Small tables with named rows and columns. After each table, cells are looked up by row and column.

Table zogiv
,geg,gen,goli,dosal,fulelem,pef,muf,nomu,kovo,las
reman,25,5094,383,-281,2266,-1178,1340,73,1074,808
sidod,429,-5028,650,4540,1726,-2547,-800,-3086,4815,842
rira,253,7842,125,325,-462,57,-473,2687,4167,2170

goli of sidod = 650
goli of rira = 125
gen of rira = 7842
las of rira = 2170
fulelem of sidod = 1726
fulelem of rira = -462
gen of sidod = -5028
geg of rira = 253
muf of rira = -473
muf of reman = 1340
las of reman = 808
kovo of reman = 1074
muf of sidod = -800
Row with the largest fulelem: reman

Table sav
        loz  rasezi  vap  did  fezamir  dugunoz  nemov  nofuve  puv  sed
gebu    154     150  147  108      130      136    155     120  187  137
san     110     123  112  120      123       86     90     105  184  135
nufaba  148      93  117   63       94      129    156      76  125  136
mab     149     150  143  123      137      125    145     107  223  138

sed of san = 135
dugunoz of nufaba = 129
nemov of gebu = 155
dugunoz of gebu = 136
loz of gebu = 154
sed of nufaba = 136
did of mab = 123
vap of san = 112
sed of gebu = 137
vap of mab = 143
dugunoz of mab = 125
rasezi of nufaba = 93
puv of gebu = 187
sed of mab = 138
fezamir of gebu = 130
nofuve of nufaba = 76
fezamir of nufaba = 94

devu =
        dapava  lofusu  teso  kam  ges  datiruz  gari  tutibig
tizele     335     540   597  841  312      199   587      710
sogofi     743     613   380  492  600      376   482      104
golino      58     496    60  235  512      879   664      529
somo       633     419   786  538  808      497   474      207
zizar      493     387   743  364  772      542   583      737
lefepo     326     430   745  628  534      373   609      880
nutim      473     636   428  859  282      134   530      389
seg        822     540    83  490  427      564   285      976
niti       397     388   764  483  683      479   592      842
nug         98     547   819  403  590      484   738      176

dapava of lefepo: 326
teso of tizele: 597
lofusu of lefepo: 430
ges of nutim: 282
ges of zizar: 772
teso of zizar: 743
kam of tizele: 841
ges of nug: 590
gari of somo: 474
tutibig of golino: 529
kam of somo: 538
dapava of somo: 633

lek:
cols = femob, sud, koderis, nev, tapase, sosudi, sol, debi
ven: [108, 116, 157, 129, 62, 136, 141, 136]
torafe: [152, 104, 139, 83, 205, 72, 89, 148]
lan: [142, 195, 109, 195, 123, 224, 197, 121]
pageli: [120, 120, 121, 118, 119, 122, 123, 121]
dodube: [150, 188, 76, 250, 159, 149, 119, 89]
dola: [120, 118, 121, 115, 121, 120, 121, 121]

torafe, debi: 148
pageli, debi: 121
lan, femob: 142
ven, nev: 129
lan, sud: 195
torafe, sol: 89

maturu:
|  | lek | pid | nitib | lok | talad | dabe | mibo |
|---|---|---|---|---|---|---|---|
| tafomat | 0.318 | -0.070 | 0.044 | 0.495 | -0.259 | -0.153 | 0.201 |
| gol | 0.515 | -0.447 | 0.504 | 0.187 | -0.859 | -0.712 | -0.814 |
| pebezu | 0.498 | -0.723 | 0.504 | 0.068 | 0.336 | -0.169 | -0.381 |
| sen | 0.145 | -0.516 | -0.533 | -0.101 | 0.441 | -0.383 | 0.459 |
| ludirer | -0.114 | 0.367 | 0.528 | 0.341 | 0.233 | 0.265 | -0.092 |
| fopifug | 0.282 | -0.366 | -0.054 | -0.009 | 0.385 | -0.873 | -0.749 |
| sim | 0.286 | 0.173 | -0.129 | 0.381 | -0.797 | 0.508 | -0.037 |
| keb | -0.374 | 0.088 | -0.067 | -0.695 | 0.514 | -0.243 | -0.256 |
| mir | 0.252 | 0.020 | 0.326 | -0.446 | -0.862 | -0.102 | 0.137 |
| pof | -0.050 | -0.174 | 0.343 | 0.529 | -0.681 | -0.244 | -0.364 |
| gokido | -0.832 | 0.499 | -0.312 | 0.257 | 0.127 | 0.435 | -0.330 |
| golofi | -0.189 | -0.728 | 0.265 | 0.031 | 0.134 | -0.528 | 0.441 |
| ruritis | -0.805 | -0.650 | 0.061 | 0.472 | 0.141 | -0.296 | 0.193 |

What is the mibo of sen in maturu?
0.459
What is the talad of pebezu in maturu?
0.336
What is the pid of tafomat in maturu?
-0.070
What is the mibo of mir in maturu?
0.137
What is the pid of pebezu in maturu?
-0.723
What is the mibo of gokido in maturu?
-0.330
What is the talad of sen in maturu?
0.441
What is the mibo of tafomat in maturu?
0.201
What is the dabe of ruritis in maturu?
-0.296
What is the lok of sen in maturu?
-0.101
What is the lek of pof in maturu?
-0.050
What is the dabe of mir in maturu?
-0.102
What is the lok of gokido in maturu?
0.257
What is the talad of pof in maturu?
-0.681
What is the lok of ruritis in maturu?
0.472
What is the pid of fopifug in maturu?
-0.366
What is the nitib of sim in maturu?
-0.129
What is the talad of gokido in maturu?
0.127
What is the lek of sim in maturu?
0.286

gitin:
fields: sesul, rigid, luzazam, gavi, regazin, bal, povazub, molasu, fev
sas: [677, 466, 727, 701, 569, 667, 484, 641, 602]
norafu: [539, 899, 220, 448, 873, 534, 984, 886, 894]
zaseda: [428, 711, 379, 580, 743, 525, 743, 837, 760]
kulaka: [636, 620, 983, 710, 563, 851, 353, 640, 429]
faf: [826, 677, 352, 490, 821, 586, 816, 820, 712]
bov: [643, 624, 513, 734, 634, 586, 910, 537, 874]
befev: [602, 680, 971, 629, 717, 546, 657, 667, 712]
rifibik: [675, 468, 508, 647, 696, 501, 668, 757, 669]

luzazam of bov is 513
gavi of kulaka is 710
povazub of befev is 657
bal of sas is 667
luzazam of sas is 727
fev of zaseda is 760
bal of zaseda is 525

Table leme
         dizono   sono  mologak  tavibo    sar  goted   gezu  paripu  barob
tuvane    42512  43402    44780   67923  40656  70801  67656   71695  78016
sofib     74162  56346    72901   55845  56998  33446  60620   52922  28035
vukel     76802  64894    66300   66122  51350  48032  96932   52571  42350
verarad   51828  54983    37170   31347  30871  41663  52842   16676  34603
fus       42780  35033    48237   61695  23043  17893  72890   46702   7194
far       81073  69825    64959   54748  52871  49703  85896   42414  44168

fus, mologak: 48237
far, sar: 52871
far, sono: 69825
far, mologak: 64959
verarad, barob: 34603
far, paripu: 42414
fus, paripu: 46702
fus, gezu: 72890
vukel, paripu: 52571
verarad, paripu: 16676
fus, tavibo: 61695
far, tavibo: 54748
vukel, sono: 64894
tuvane, paripu: 71695
far, barob: 44168
verarad, dizono: 51828
sofib, dizono: 74162
verarad, goted: 41663
sofib, sono: 56346

Table vugenu
	komu	zonav	raz	zimimo
zaf	30.702	-58.197	0.793	-3.983
rokefa	-28.139	-17.336	58.545	-60.629
pul	6.177	-78.186	-44.375	-19.336
rik	-17.617	-12.952	32.934	-61.772

What is the zonav of rokefa in vugenu?
-17.336
What is the komu of rik in vugenu?
-17.617
What is the raz of zaf in vugenu?
0.793
What is the zimimo of rik in vugenu?
-61.772
What is the komu of pul in vugenu?
6.177
What is the komu of zaf in vugenu?
30.702
What is the zimimo of zaf in vugenu?
-3.983
What is the raz of rik in vugenu?
32.934

vam.tsv
	loz	feveza	tuf	naze	robeken	negep	terab	rem	kesos
lef	665	773	639	625	83	728	678	278	746
daludi	528	715	629	624	62	741	657	259	765
sezi	544	688	656	634	49	772	676	233	778
fasosi	528	714	628	622	62	741	657	259	766
rozekiv	576	639	543	695	20	677	635	239	783
tuso	471	808	525	583	111	629	585	354	718
vibud	528	715	628	623	62	741	657	259	765
nezure	568	654	559	682	28	688	639	243	780
mol	640	763	638	625	79	730	674	274	750
nor	576	640	543	695	20	676	634	239	783
goz	528	714	628	623	62	741	656	259	766
telanek	557	671	580	665	38	704	644	248	775
kezudag	664	773	640	625	83	727	677	278	746
pizev	639	763	638	625	79	730	674	275	750

What is the feveza of fasosi in vam?
714
What is the loz of telanek in vam?
557
What is the kesos of lef in vam?
746
What is the tuf of mol in vam?
638
What is the terab of fasosi in vam?
657
What is the negep of telanek in vam?
704
What is the loz of daludi in vam?
528
What is the tuf of pizev in vam?
638
What is the negep of tuso in vam?
629
What is the tuf of nezure in vam?
559
What is the robeken of nezure in vam?
28

